Here are a small network's activations along a few directions, averaged over the inputs that share one value of a field.
Values that are neighbours, or in one group, have similar rows; names and order tell nothing.

Other fields vary at random and push rows far along two fixed directions, the same in every table; ignore that.
To show where, the next rows are all for the same value of a field, averaged over different records:
[ -3   1   1 -15 -14   4   0   2  12   3  -1  -9]
[-43  19  37   6 -33 -22  23 -28  91 -76   4 -38]
[-23  30  13 -24 -40   3  21 -23  25 -58 -17 -20]
[-25  55 -16 -44 -54  12  33 -27  -2 -80 -39  -9]
[  0  10 -11 -24 -22   8  -5   1  -6  -4 -14  -5]
[ 23  10 -41 -45 -19  24 -13  19 -69  37 -32  17]
[  8 -36  15  10  11  -8 -18  21  25  48  23 -11]
[-25  -7  37  18 -15 -19   6 -13  79 -31  17 -26]

Field Voti:
y20: [-14   2  24  22  23  -8   3 -13  23 -15 -17  -6]
y13: [-22 -10  42  20 -12 -25  -1 -12  87 -27  22 -31]
y1: [ -7 -22  19   4   4  -6  -9   9  33  27  12 -12]
y5: [ 15   5 -13  -2 -12   8  -5   2 -33   6  13  12]
y3: [ 10  -1  -9  14  23  10 -10   0 -29  18  22  13]
y10: [  9 -37  17  43  55 -20 -12  19  20  44  15  -2]
y2: [ -8  25 -13  -1   9   5  22 -18 -14 -46 -28  -2]
y21: [-10   0   7  17  -9  -5   9 -17  18 -33  24   2]
y11: [ 11  26 -30 -18  11  18   2  -8 -52 -27 -23  17]
y18: [ 49 -23 -24   2  56  11 -24  34 -70  82  -4  34]
y17: [-23  29  -7 -14 -43   5  22 -14   6 -44 -13  -1]
y6: [-17  15  22  16  11 -15  26 -25  42 -36 -29  -8]
y4: [ -4  19 -25 -35 -20  13   4   3 -17  -1 -35   2]
y19: [ 19 -33  11  20  54 -11 -22  17   0  48   1   7]
y9: [ 21   5 -40 -42 -16  22  -6  22 -66  35 -20  24]
y8: [  2  28 -27 -10   7  17  13 -13 -49 -28 -17  19]
y16: [  5   2 -17  -7 -17   4  -2   8 -34   8  11   7]
y14: [ 21 -36   8  36  34 -11 -24  14  -6  48  46  12]
y7: [  3  30 -37 -29 -36  25  13   2 -60  -5 -17  21]
y15: [ 20 -40   2   7   1   3 -22  25 -26  69  20  16]
y12: [  7 -66  54  75  63 -42 -24  12  73  39  76 -20]
The values of Voti form a line.
Which values are neighbours of y6? Give them in the order they are listed.
Answer: y20
Which values are neighbours of y21? Give them in the order they are listed.
Answer: y5, y14
What is the length, in steps, of the shortest route from y17 to y19?
Answer: 14

Field Zif:
j6: [ -1   6  14  13  -6   0   7  -6   9 -18  19  -4]
j1: [-27  24  17 -16 -35  -1  19 -22  53 -61 -17 -25]
j10: [ -7   8  -5 -14 -27   1  -4  -1   7  -6  -5  -2]
j9: [ 20  -1 -32 -14 -10  11  -5   9 -53  22  -2  12]
j20: [ 19 -29   9  18  25  -9 -17  14  -7  39  29   3]
j16: [ -1   2  -4   6  17  -6   6  -3 -10 -10   3   5]
j19: [ -6   2   1   1 -17  -7   1  -8   6  -8   9  -1]
j7: [-11  13  -4 -19 -29   3   5   2  -3  -8  -6   0]
j15: [ 14 -27   4  23  38 -10 -21  17  -7  33  26   8]
j13: [  5 -22  22  23  29  -7  -5  -3  22  21  -8  -8]
j4: [  5  58 -53 -46 -18  33  21 -14 -81 -36 -65  21]
j17: [-12   4   6 -16 -19   3   2   0  23  -7  -4 -12]
j14: [ 21   3 -32 -14  29  19  -9  11 -68  33 -19  28]
j18: [  2  -3   2 -22  -8   4  -3   6  15   8 -13 -10]
j2: [  5 -40  25  28   6  -7 -17  19  27  46  42   0]
j11: [-16   7   7  -2 -31  -7   6 -15  28 -27   5 -10]
j3: [  5 -15  16  28  32  -8  -5   0  19  10  23   2]
j8: [ 22 -19   1  11  35  -2 -16  14 -15  47  -8   9]
j5: [  8  16 -25  -7  14  11  11   5 -37  -1 -21  18]
j21: [-30  18  25  21  -5 -18  19 -26  48 -75  16 -20]
j12: [-15  -5   7  -4 -19  -3   2   0  25  -3  -3 -11]
The values of Zif form a line.
What is the length, in steps, of the shortest route from j13 to j20?
Answer: 9
Which values are neighbours of j3? Give them in the order they are listed.
Answer: j16, j14
Which values are neighbours of j4? Give them in the order they are listed.
Answer: j8, j5
